Each row below holds a small network's activations on one input, seen along a few directions.
Each table varies a few parts of the input and shows all the possible inputs, shuffled.
A made-up example of a description, with smaller parts first: values(2) and (point or line(9) or (line(6) and ring(8))).
Shared parts are said once, and a part with two or three values counts as separate values.
(in the rows, 100 means zero)

Table:
r1: 165 95 72 113 122 89 119 108 66 102 85 41 48 76 108 87 96 107
r2: 84 85 120 68 145 94 98 99 159 124 108 83 124 113 74 127 69 61
r3: 135 88 70 119 104 90 116 102 64 108 86 71 12 75 115 79 93 101
r4: 69 103 107 101 84 101 89 90 106 101 102 128 105 105 101 104 101 97
r5: 134 92 89 99 130 89 112 104 99 110 96 57 74 86 95 102 86 90
r6: 36 105 127 82 77 115 81 90 138 94 107 159 157 125 91 108 111 96
r7: 117 120 78 133 52 115 101 103 33 74 91 120 75 93 133 69 135 141
r8: 65 111 109 103 68 114 89 96 100 86 103 142 125 112 104 94 119 112
r9: 68 112 128 77 96 108 85 95 136 92 109 126 193 130 87 117 108 102
r10: 54 79 119 72 126 98 90 95 163 125 103 112 89 110 76 119 68 54
r11: 71 105 127 78 113 97 89 91 141 107 110 115 170 123 85 129 91 87
r12: 106 83 87 102 108 90 104 100 99 116 96 87 41 83 98 93 83 82
r13: 152 122 78 127 92 96 109 102 46 83 86 72 90 88 122 89 121 137
r14: 97 97 93 110 89 101 104 101 89 101 99 110 68 92 104 91 103 102
r15: 120 113 76 130 71 98 104 95 43 88 88 103 54 87 128 78 119 128
r16: 128 100 95 106 108 99 110 106 87 98 104 80 106 95 102 101 101 106
r17: 76 96 126 72 125 103 95 99 151 108 109 104 154 121 77 124 87 80
r18: 117 122 96 113 81 109 100 104 71 78 100 101 141 106 112 92 124 130
r19: 79 86 106 94 101 102 98 102 119 109 107 115 80 98 92 101 87 81
r20: 91 109 92 115 78 98 95 93 80 98 95 118 82 95 111 94 109 113
r21: 131 97 75 123 90 96 114 107 58 97 91 88 28 79 118 76 106 113
r22: 109 86 104 84 133 91 102 102 127 115 102 68 97 96 84 112 79 76
r23: 130 96 93 103 115 97 111 108 91 102 103 74 93 91 99 99 94 101
r24: 74 94 107 95 96 105 96 98 117 103 103 119 91 101 94 102 94 90
r25: 79 91 125 72 131 99 96 102 155 113 112 102 142 116 74 123 82 74
r26: 146 125 80 127 73 105 105 107 36 71 90 84 116 97 127 77 136 148
r27: 104 96 110 90 113 98 101 103 116 102 107 89 128 104 90 112 96 93
r28: 46 89 124 76 106 107 89 95 153 112 107 134 119 117 82 116 87 72
r29: 156 103 78 119 102 95 116 108 52 90 92 62 81 85 115 85 114 124
r30: 159 99 77 117 109 96 119 110 55 93 95 59 67 82 115 84 105 118
r31: 81 81 102 88 114 95 96 98 128 117 99 96 63 93 87 103 75 71
r32: 106 92 108 88 119 97 101 106 120 105 107 84 116 100 88 110 90 89
r33: 94 117 111 96 86 108 91 101 102 83 104 110 163 115 100 103 118 117
r34: 89 113 95 116 61 112 94 98 69 84 103 134 106 102 118 85 123 123
r35: 99 90 90 105 94 99 103 103 94 104 98 102 58 88 100 88 96 97
r36: 50 82 123 73 111 105 89 98 156 115 110 129 108 114 80 114 79 66
r37: 121 116 95 110 99 94 101 97 80 93 96 87 118 98 107 103 110 118
r38: 99 110 109 96 103 97 95 95 105 98 104 98 142 107 99 115 98 104
r39: 41 101 124 83 95 101 82 86 143 110 105 144 134 119 89 121 93 82
r40: 125 100 76 124 81 98 111 103 54 92 89 93 42 83 119 74 114 118
- Changing only one part turns r29 into r13. The same change can be made to r16. Which row results? => r37
- Changing only one part turns r23 into r18. The same change can be made to r21. Which row results? => r7
- Describe the family of inputs behind these rows. => values(2) and line(4) and line(5)
- Which other rows does r32 become when the line(5) part takes its other values? List them by row number. => r22, r27, r33, r38
- Which other rows does r10 become when the line(4) part takes its other values? List them by row number. => r3, r12, r31
- Which other rows does r14 become when the line(4) part takes its other values? List them by row number. => r24, r28, r40
- Which other rows does r35 become when the values(2) part takes its other values? List them by row number. => r23

Table:
r41: 187 100 51 144 67 121 134 135 5 63 92 69 21 64 132 36 139 153
r42: 72 108 106 103 74 102 85 89 92 95 106 136 114 103 109 104 107 114
r43: 79 122 108 108 76 101 86 90 91 88 99 122 143 113 108 104 118 114
r44: 57 75 121 73 114 109 98 105 157 114 107 127 93 114 78 106 85 63
r45: 61 108 103 104 69 106 86 90 99 99 95 145 102 112 109 95 113 104
r46: 115 90 87 108 111 84 104 93 87 115 98 77 54 80 105 103 81 90
r47: 124 108 88 113 115 82 105 92 85 106 91 65 78 88 104 104 91 100
r48: 101 128 104 106 81 104 91 92 79 81 100 111 157 112 111 103 119 133
r49: 144 112 87 112 120 81 106 96 71 104 88 56 93 95 109 102 99 108
r50: 77 77 121 71 120 108 99 110 149 112 119 115 115 106 76 114 79 75
r51: 79 90 122 76 120 106 99 107 150 103 109 103 135 113 75 113 91 78
r52: 103 89 87 109 111 89 105 91 95 118 89 87 36 87 109 102 84 80
r53: 100 94 117 75 124 107 103 109 142 101 109 89 158 113 76 113 93 89
- Describe the family of inputs behind these rows. => point or (values(3) and line(4))

Table:
r54: 81 106 102 106 77 107 93 97 91 94 98 129 102 106 107 93 113 108
r55: 94 85 97 94 110 98 105 100 112 109 101 95 68 95 95 97 87 85
r56: 92 112 113 94 98 103 93 98 110 93 105 108 149 113 97 110 106 107
r57: 103 90 108 85 128 93 101 101 124 114 104 83 106 101 87 115 83 82
r58: 102 86 102 92 117 99 105 106 117 109 105 88 86 96 89 104 86 83
r59: 103 88 106 88 122 96 102 104 124 109 102 86 95 99 87 107 87 81
r60: 103 95 108 86 128 90 100 97 129 113 102 79 117 104 88 118 81 80
r61: 91 108 111 95 94 106 95 102 108 90 104 112 138 110 97 103 110 107
r62: 82 105 103 101 81 109 93 98 95 92 102 123 112 107 107 95 111 108
r63: 85 106 104 100 83 109 95 99 99 93 102 123 121 108 102 97 112 108
r64: 91 89 94 104 102 90 100 94 101 113 98 99 57 89 101 101 89 86
r65: 169 106 67 128 107 93 122 110 44 92 86 49 39 73 117 79 106 123
r66: 96 86 99 93 113 98 104 102 116 111 101 94 77 96 92 100 88 83
r67: 80 109 98 111 72 102 91 91 85 96 98 131 98 102 111 98 110 112
r68: 89 114 113 90 100 101 90 94 114 95 102 104 158 115 96 114 103 106
r69: 157 120 70 135 76 100 115 104 22 77 90 79 84 86 131 74 131 149
r70: 93 87 97 99 106 96 103 100 107 111 98 99 60 92 95 95 89 84
r71: 89 108 107 98 87 109 93 103 102 91 105 118 131 108 100 100 109 108
- Changing only one part turns r61 into r59. The same change can be made to r62. Which row results? => r55
- Describe the family of inputs behind these rows. => values(2) and (point or line(8))

Table:
r72: 112 101 87 114 95 99 106 101 84 100 97 95 63 88 106 92 99 103
r73: 110 107 92 111 90 99 101 100 77 91 95 100 87 95 111 89 111 115
r74: 127 85 85 101 120 90 111 105 93 113 94 69 51 85 97 91 84 88
r75: 101 111 89 122 60 109 100 99 57 80 98 123 97 97 123 83 126 129
r76: 135 104 92 105 115 96 109 107 88 97 97 69 94 92 101 101 101 107
r77: 108 109 89 116 83 103 101 101 75 92 94 104 81 96 114 88 114 113
r78: 47 94 129 70 121 94 83 85 163 121 106 119 140 119 77 133 76 65
r79: 126 98 90 107 109 95 112 102 85 101 96 79 83 90 103 96 99 105
r80: 131 112 94 110 101 100 105 107 79 90 97 81 113 97 107 98 110 116
r81: 44 93 134 66 104 113 85 102 166 105 116 138 163 124 73 121 90 76
r82: 142 89 89 100 131 88 114 111 97 108 98 52 72 84 93 101 86 90
r83: 111 118 90 115 71 107 97 99 63 81 95 109 119 101 119 88 125 133
r84: 118 88 84 107 113 94 110 103 92 112 96 78 38 86 100 90 86 88
r85: 52 69 131 56 136 107 94 104 186 123 114 109 119 115 63 121 64 46
r86: 114 100 90 107 102 96 105 100 85 99 94 90 68 91 105 92 101 105
r87: 44 102 131 74 106 96 78 85 155 113 109 131 161 123 80 132 86 77
r88: 48 83 134 62 120 111 88 102 175 112 114 125 142 120 68 121 81 63
r89: 108 103 88 117 79 105 104 102 68 91 98 109 73 91 116 87 111 116
r90: 135 86 87 101 126 87 116 105 93 111 96 60 59 87 98 96 88 90
r91: 120 99 88 107 104 96 106 102 84 102 93 87 74 91 106 93 100 104
r92: 117 109 90 110 92 103 103 101 75 93 94 97 92 100 112 89 110 116
r93: 38 102 135 71 87 116 80 100 154 96 118 154 186 130 78 116 104 91
r94: 111 93 87 113 92 100 107 101 78 102 99 99 55 86 111 89 100 102
r95: 124 108 92 111 96 100 108 102 76 92 95 90 101 99 110 94 111 117
r96: 119 86 87 104 117 87 107 104 94 111 94 74 47 82 99 94 87 88
r97: 126 123 95 115 82 108 102 104 68 77 100 94 141 102 113 95 122 134
r98: 101 117 90 122 63 108 96 98 62 81 96 118 106 99 122 85 127 128
r99: 117 118 93 116 78 104 102 100 63 80 95 103 126 103 117 91 127 133
r100: 105 119 94 117 70 105 96 97 64 79 95 113 111 102 118 85 125 132
r101: 38 111 132 80 88 100 74 83 142 105 111 148 185 129 87 128 100 90
r102: 118 82 84 108 108 94 111 104 86 111 98 82 35 79 103 90 87 90
r103: 52 80 127 64 139 89 88 85 173 132 106 101 116 115 71 133 60 48
- Describe the family of inputs behind these rows. => line(4) and (values(2) or line(6))
- Changing only the line(4) part turns r97 into r76. The same change can be made to r93. Which row results? => r88
- Which other rows does r93 become when the values(2) part takes its other values? List them by row number. => r101
- Which other rows agree with r90 in the line(4) part? List them by row number. => r74, r82, r84, r85, r96, r102, r103
